vozod: [-34.6  -8.7 -38.2 -36.4  -5.5   0.4 -12.9  -7.1  15.1 -36.1  13.1  23.9
 -33.6  80.2 -10.8 -17.9  -4.0  11.0   4.1  18.3  -7.9 -36.4  10.4  -3.6
  35.6  16.2   6.7  -1.5  -2.0  18.7  33.7]
nuton: [-34.6  -8.7 -38.2 -36.4  -5.5   0.4 -12.9  -7.1  15.1 -36.1  13.1  23.9
 -33.6  80.2 -10.8 -31.6  -5.9  13.7 -20.3 -13.9 -29.7 -75.3  23.1   4.6
  24.2  19.3  36.8  -9.5   2.8  24.8  38.1]
Debin: [ 40.8  27.3  34.4  51.7   6.6 -13.1  13.6  15.8 -15.3  42.4 -15.2 -22.0
  33.8 -79.4   8.4  30.0  11.8 -15.9  18.1  15.1  33.3  77.0 -21.3  -3.8
 -14.3 -19.2 -39.1  15.0   4.0  -4.5   7.8]
Kezi: [-24.4  13.5 -10.3 -44.9  16.4  -6.9   9.8   4.1 -34.4  15.4 -64.3 -19.6
 -29.9 -50.7  13.1 -17.5 -23.7   2.3   1.3  28.6  31.1   2.8  -5.2  24.8
  62.0  -9.5 -26.2 -23.4  -8.2 -59.3  16.7]
mizim: [-34.4 -44.9 -24.4 -59.3 -10.3  28.6 -19.6 -23.4   9.8 -50.7  13.1  15.4
 -26.2  62.0   2.3 -23.7 -17.5  16.7  -8.2  -6.9 -29.9 -64.3  13.5   1.2
   4.1  16.4  31.1  -9.5  24.8   2.8  -5.2]
Zer: [-34.6  -8.7 -38.2 -36.4  -5.5   0.4 -12.9  -7.1  15.1 -36.1  13.1  23.9
 -33.6  80.2 -10.8 -31.6  -5.9  13.7 -20.3 -13.9 -29.7 -75.3  23.1   4.6
  24.2  19.3  36.8  -9.5   2.8   8.6  -1.6]
size: [-34.6  -8.7 -38.2 -36.4  -5.5   0.4 -12.9  -7.1  15.1 -36.1  13.1  23.9
 -33.6  80.2 -10.8 -31.6  -5.9  13.7 -20.3] | 19
size: [-34.6  -8.7 -38.2 -36.4  -5.5   0.4 -12.9  -7.1  15.1 -36.1  13.1  23.9
 -33.6  80.2 -10.8 -17.9  -4.0  11.0   4.1  18.3  -7.9 -36.4  10.4  -3.6
  35.6  16.2   6.7  -1.5  -2.0] | 29
order: [ -5.2   2.8  24.8  -9.5  31.1  16.4   4.1   1.2  13.5 -64.3 -29.9  -6.9
  -8.2  16.7 -17.5 -23.7   2.3  62.0 -26.2  15.4  13.1 -50.7   9.8 -23.4
 -19.6  28.6 -10.3 -59.3 -24.4 -44.9 -34.4] | mizim
asked: [-9.5  2.8 24.8] | nuton

mukos: [-23.2  16.3 -39.9 -16.3 -29.5  -6.1  36.2  -3.7]
das: [  3.6 -31.0  24.3   4.0  33.8   3.9 -30.8  13.3]
Fekoz: [  8.7 -42.1  37.9   0.6  65.5  -1.8 -33.1  16.6]
zonu: [-29.6  -0.5  -3.9  66.1  28.4  14.9 -36.4  20.2]
Zimip: [-29.6  -0.5  -3.9  66.1  28.4   8.9 -36.4  20.2]
Zat: [-15.3  -9.0 -39.2   3.1 -42.3 -10.4  20.9  28.1]
Nakog: [ 28.4  20.2  66.0  -0.5 -36.4 -29.6  -3.9   8.9]
Mif: [  3.5 -13.0   3.4   6.2 -11.3  20.2  -3.5  -8.4]
tezo: [ 13.7  28.4  -9.0  -1.6 -16.1   2.9   3.6 -24.6]
size: [13.7] | 1
order: [ -3.9  66.1  28.4   8.9 -36.4  20.2 -29.6  -0.5] | Zimip
order: [ -3.9   8.9 -29.6  -0.5  28.4  20.2  66.1 -36.4] | Zimip
at: [-29.5  -6.1  36.2] | mukos, 4
size: [  3.6 -31.0  24.3   4.0  33.8   3.9 -30.8  13.3] | 8

fabi: [ 42.9 -40.9  53.2  -5.7  -2.8 -15.2 -38.5  65.6]
nugav: [ 32.7 -12.3  27.7  18.9   9.9 -39.1 -15.5 -13.9]
kovo: [ 32.7 -12.3  27.7  18.9   9.9  49.7 -29.8 -47.0]
pesor: [ 10.5 -27.3  11.7 -65.6  22.0 -23.5  52.5 -16.6]
til: [-40.9  42.9  11.7 -65.6  22.0 -23.5  -7.9 -27.2]
rako: [ 42.9 -40.9  53.2   1.5  -2.8 -15.2 -38.5  65.6]
asked: [ 32.7 -12.3  27.7  18.9   9.9  49.7 -29.8 -47.0] | kovo
asked: [ 42.9 -40.9  53.2   1.5  -2.8 -15.2 -38.5  65.6] | rako
at: [ 42.9 -40.9  53.2  -5.7  -2.8 -15.2 -38.5] | fabi, 0

rafo: [  0.0  -7.5  13.4   0.9  20.6  26.7  -6.6 -14.8   1.3   1.4  11.7 -14.8
  42.5   9.5 -39.6  10.1  -7.6   5.2 -13.9  -7.3  18.9   1.4  -7.2   7.8
  18.8  -7.9   4.1  -1.5   9.6  18.5  51.5  -0.8   0.1  -3.9  47.6 -33.3
  16.6 -20.5  15.1  -7.5   8.1   6.9  22.3   9.6   5.4  16.7  26.2   5.4
  10.4  -2.2  -2.4  29.9   8.6  -0.8  43.9 -17.8]
Tabir: [  0.0  -7.5  13.4   0.9  20.6  26.7  -6.6 -14.8   1.3   1.4  11.7 -14.8
  42.5   9.5 -39.6  10.1  -7.6   5.2 -13.9  -7.3  18.9   1.4  -7.2   7.8
  18.8  -7.9   4.1  -1.5   9.6  18.5  51.5  -0.8   0.1  -3.9  47.6 -33.3
  16.6 -20.5  15.1  -7.5   9.1   6.9  22.3   9.6   5.4  16.7  26.2   5.4
  10.4  -2.2  -2.4  29.9   8.6  -0.8   2.3 -17.8]
Lim: [ 18.9   1.5  -9.3  59.0  -2.5   2.8 -12.5 -23.9  -9.0  -8.3 -11.3  62.7
  13.4  37.3  28.1  24.6  -0.1  68.5  58.9  56.6  -2.4 -13.7  40.9  46.6
   5.0 -20.8   7.6 -23.8   1.5  -2.6   9.6   1.5  -4.6  12.0  28.4 -23.6
  67.1 -14.3  44.8 -17.4   1.4  53.4  22.5  60.0  29.7  15.1  63.0  64.7
  12.6  -3.3  32.7  21.4  64.1  48.0  20.8  -7.8]
nirov: [  7.7 -12.9   8.6  -0.7  -6.5  -3.8  22.8  -0.4   0.5   0.8  -6.7 -11.8
   3.3  58.2  47.4  61.2 -34.7   2.0  13.2   8.0 -10.6  -8.0  62.2   1.1
 -19.0  -8.9  -0.1   3.7 -13.9   1.9 -19.3   8.2  -0.2   5.4  -0.7 -11.9
   1.9   0.9  47.4   3.3   2.9   3.9 -11.8  30.1  54.5  38.2   4.5   1.9
 -12.4  -0.5  27.1  -0.3  14.4  53.3  -6.5  -7.2]
zut: [-16.2  11.1 -27.7 -25.6  12.2 -20.1  10.7   3.0  12.3   9.5 -22.1  17.7
 -46.0 -13.6   6.0 -25.4  -9.6   7.6  26.2   6.4 -22.6 -23.5  12.1  16.2
  -9.5 -18.1  -5.6  21.3   8.6 -44.0 -37.3 -10.6   0.2 -22.7 -28.2   5.9
  -8.0  -3.4 -17.1   9.8  -7.4  12.1   9.0  -0.2  -8.6   4.4 -26.7  25.6
   3.1  -2.7 -37.8 -43.4  29.3  15.7   0.1  25.1]
Rorat: [ 22.3 -47.7   7.2 -23.0 -31.5   7.5  13.2 -11.8   5.5   5.2  -0.9 -55.1
  14.2 -11.8 -11.5   5.4   1.1 -43.9 -65.0 -57.4   7.6   9.7 -31.3 -60.7
  18.0 -12.1   2.2   8.7   6.4   6.4  28.2   2.6   3.4   9.3  18.8 -21.0
 -53.6 -10.6 -17.5   1.3   3.3 -48.4 -37.4 -45.0 -10.0 -11.3 -40.5 -72.0
  12.7   0.9   1.7  42.8 -79.9 -29.6 -21.1 -48.2]
diron: [ 16.7 -39.2  13.7 -19.6   0.7  -3.4   8.7  21.6  -5.8  -5.7   7.9 -43.1
   1.1   0.4  16.9  16.3   9.7 -37.7 -40.2 -32.4  18.9  25.5  -6.8 -28.3
   2.0  14.2  -8.1  -3.8 -10.8  19.5   9.3  -4.6  -6.5  10.2  -0.6  15.0
 -47.2   9.2  -9.5   1.1  -6.0 -26.5 -13.0 -33.1   6.5   8.7 -37.1 -51.7
 -10.3  -2.4  12.7  21.1 -46.9 -13.3 -13.9   4.9]
Mifun: [ -4.6 -22.8  11.7   0.9 -40.0  22.5  -6.8 -19.1   7.5   8.4  16.8 -14.2
  25.5 -24.0 -52.4 -20.2 -13.1 -32.0 -33.2 -22.5 -13.7 -10.9 -41.7 -34.2
  -1.2  13.9  21.3   6.2  12.5   7.0  -3.0  25.5  19.8  -1.7 -11.0  -4.3
  -2.7   4.9 -18.5   3.7  24.3 -38.7 -35.0 -20.8 -30.5 -48.7   7.4 -25.9
   6.7  17.7  -4.5 -12.8 -42.0 -49.0 -29.7 -35.2]
at: [  9.3  -4.6  -6.5  10.2  -0.6  15.0 -47.2] | diron, 30
order: [ 42.8 -79.9 -29.6 -21.1 -48.2  22.3 -47.7   7.2 -23.0 -31.5   7.5  13.2
 -11.8   5.5   5.2  -0.9 -55.1  14.2 -11.8 -11.5   5.4   1.1 -43.9 -65.0
 -57.4   7.6   9.7 -31.3 -60.7  18.0 -12.1   2.2   8.7   6.4   6.4  28.2
   2.6   3.4   9.3  18.8 -21.0 -53.6 -10.6 -17.5   1.3   3.3 -48.4 -37.4
 -45.0 -10.0 -11.3 -40.5 -72.0  12.7   0.9   1.7] | Rorat
order: [-11.9  -6.5 -11.8  -0.5   2.0   3.9   7.7  -0.7 -19.3  -6.5   3.3  27.1
   3.3 -34.7   8.2   5.4  54.5  -0.4   1.9  -8.9   1.9 -12.4  -8.0   8.6
  61.2  -0.1 -11.8  58.2 -12.9 -13.9  38.2  62.2   4.5 -10.6  14.4   1.1
  47.4   2.9  13.2  -3.8  30.1   8.0   0.8  22.8  47.4   1.9   0.5   3.7
  53.3  -0.3  -7.2   0.9  -6.7  -0.7  -0.2 -19.0] | nirov
asked: [  0.0  -7.5  13.4   0.9  20.6  26.7  -6.6 -14.8   1.3   1.4  11.7 -14.8
  42.5   9.5 -39.6  10.1  -7.6   5.2 -13.9  -7.3  18.9   1.4  -7.2   7.8
  18.8  -7.9   4.1  -1.5   9.6  18.5  51.5  -0.8   0.1  -3.9  47.6 -33.3
  16.6 -20.5  15.1  -7.5   8.1   6.9  22.3   9.6   5.4  16.7  26.2   5.4
  10.4  -2.2  -2.4  29.9   8.6  -0.8  43.9 -17.8] | rafo

pifat: [  3.7 -51.5  -1.4 -29.1  -9.8  20.0 -54.0  11.6  39.6 -33.6 -36.3 -14.0
 -31.0 -32.1  12.3]
led: [ 56.6 -16.2  67.2  -5.3  12.4  21.1  44.1 -29.3 -63.9 -30.3 -30.1  12.2
 -11.4  -7.6   3.3]
Dimor: [ 18.1 -10.9  32.1  11.3  32.3 -12.9   1.2   1.5 -14.3   9.5  -8.1  18.9
 -16.3   3.8  -2.2]
lofi: [-28.8  24.2 -28.3   2.1 -31.0  28.8  21.6 -17.1 -62.3  -8.5  -4.9 -16.1
  18.1  12.2 -15.8]
Vil: [-15.1 -22.8  -7.8  -9.5 -53.4  -1.6   0.0 -13.2 -16.1 -19.8  66.7 -17.5
 -21.9  32.6  -4.2]
Pozo: [ 27.4 -19.9 -22.3 -13.3  -3.0  52.1 -14.8  13.6   9.8  58.2   7.0 -22.0
  -1.6  15.8  -1.2]
lok: [ 32.0  21.3  17.2   1.1  24.9 -11.3  41.8  13.8  17.5  15.6  33.2   3.8
  10.1  31.2   6.6]
moved: [-14.0  18.7  -2.5 -22.2  35.9 -50.8  -4.2  18.6  14.9 -23.5  17.0   9.4
 -17.4  18.0  -8.5]
Zilik: [ -9.5 -13.4  -1.4 -54.0  -9.8  20.0 -29.1  -3.8  28.6  45.6  -0.3  30.3
  42.7   2.0   0.8]
asked: [-16.1  18.1] | lofi
asked: [ -2.5 -22.2] | moved
asked: [ -1.4 -29.1  -9.8  20.0 -54.0] | pifat

Kenad: [ 25.5  19.1 -33.6   5.3 -35.8  -1.1 -31.5   7.5 -33.6  16.7 -15.7 -15.9
  -7.0  41.9  -1.4 -10.5 -15.5  -2.9 -16.6 -32.2 -23.5 -38.5  -1.6  -5.1
  11.0 -22.1   4.4  17.5 -30.9  18.8  -6.6 -22.2 -36.6 -17.9  -2.6   7.4
  -0.3 -14.2 -26.8  30.3  -0.3  10.2   4.7 -40.9  13.2]
Zivu: [-19.5  -4.3 -13.2   8.5  -4.8 -28.6 -19.5   1.8 -20.4 -27.2 -18.9 -29.5
   3.1  14.7 -15.4 -10.1  -0.2 -28.0  -2.6 -27.8 -16.3 -25.1   8.1 -10.6
  68.4  -8.6  12.7  55.0 -20.3   2.1  21.7 -17.4  -6.9 -43.9 -44.3 -35.8
  18.9  -7.0  13.3 -16.3   0.0 -58.3 -42.7 -50.1 -23.6]
muvin: [ -1.6 -36.6 -32.2  -0.3  18.8 -15.9   4.7  16.7 -33.6   5.3  -6.6 -26.9
  -7.0  -2.9 -38.5   7.5 -35.8  -1.1  11.0  -5.1 -10.5  17.5  19.1  -2.6
 -15.7 -22.1  -0.3  41.9 -23.5 -15.5 -30.9 -17.9 -33.6  13.2  30.3  25.5
 -31.5  10.2 -40.9 -16.6   7.4  -1.4 -14.2 -22.2   4.4]
order: [-30.9  -2.9 -22.2 -35.8 -17.9  17.5  19.1  -1.4 -22.1  13.2 -14.2  -0.3
   4.4 -23.5 -32.2 -33.6   7.4 -10.5  18.8 -38.5   5.3 -33.6 -40.9  -6.6
 -36.6  25.5 -15.5 -31.5   4.7 -15.9 -26.8  -7.0  11.0  41.9  30.3  -2.6
 -16.6 -15.7  -1.6  -1.1  10.2  -5.1  16.7  -0.3   7.5] | Kenad
asked: [-13.2   8.5  -4.8 -28.6 -19.5   1.8 -20.4] | Zivu
at: [  2.1  21.7 -17.4  -6.9 -43.9 -44.3] | Zivu, 29
size: [-19.5  -4.3 -13.2   8.5  -4.8 -28.6 -19.5   1.8 -20.4 -27.2 -18.9 -29.5
   3.1  14.7 -15.4 -10.1  -0.2 -28.0  -2.6 -27.8 -16.3 -25.1   8.1 -10.6] | 24
size: [ 25.5  19.1 -33.6   5.3 -35.8  -1.1 -31.5   7.5 -33.6  16.7 -15.7 -15.9
  -7.0  41.9  -1.4 -10.5 -15.5  -2.9 -16.6 -32.2 -23.5 -38.5  -1.6  -5.1
  11.0 -22.1   4.4  17.5 -30.9  18.8  -6.6 -22.2 -36.6 -17.9  -2.6   7.4
  -0.3 -14.2 -26.8  30.3  -0.3  10.2   4.7 -40.9  13.2] | 45
at: [-26.8  30.3  -0.3] | Kenad, 38
at: [ 17.5  19.1  -2.6 -15.7] | muvin, 21

fon: [ 25.4  -1.2  -1.3 -28.0 -12.1  16.5 -11.9  24.9 -13.1 -11.0  -7.8  35.2
   3.4]
Kesod: [  8.5  36.3   5.7 -35.2   2.1   7.4  37.2  36.5  28.0  -5.1  13.7   6.6
   5.7]
rim: [  3.4 -13.1  16.5  -7.8  -1.3 -28.0 -12.1  -1.2  24.9  35.2  25.4 -11.9
 -10.9]
Kebu: [ 44.3   0.9  10.1 -15.1  14.9 -26.1  -4.4   6.2  17.5  45.1   2.6 -39.4
 -21.1]
pinab: [ 38.1 -70.7  40.3   4.6  29.6  -6.2   9.9 -30.8 -47.7  39.7  -5.0  36.1
  18.7]
fino: [-22.5   7.3  -5.7 -13.4   5.4  11.4   5.6  -6.3   4.2 -20.5   2.3  14.8
  -8.3]
bega: [-41.6   4.6  -3.1  32.0  13.9  15.2 -16.7 -13.4  14.1 -25.3   0.5  -3.8
 -18.2]
order: [ -6.2   9.9 -30.8 -47.7  39.7  -5.0  36.1  18.7  38.1 -70.7  40.3   4.6
  29.6] | pinab
order: [-13.1 -11.0  -7.8  35.2   3.4  25.4  -1.2  -1.3 -28.0 -12.1  16.5 -11.9
  24.9] | fon

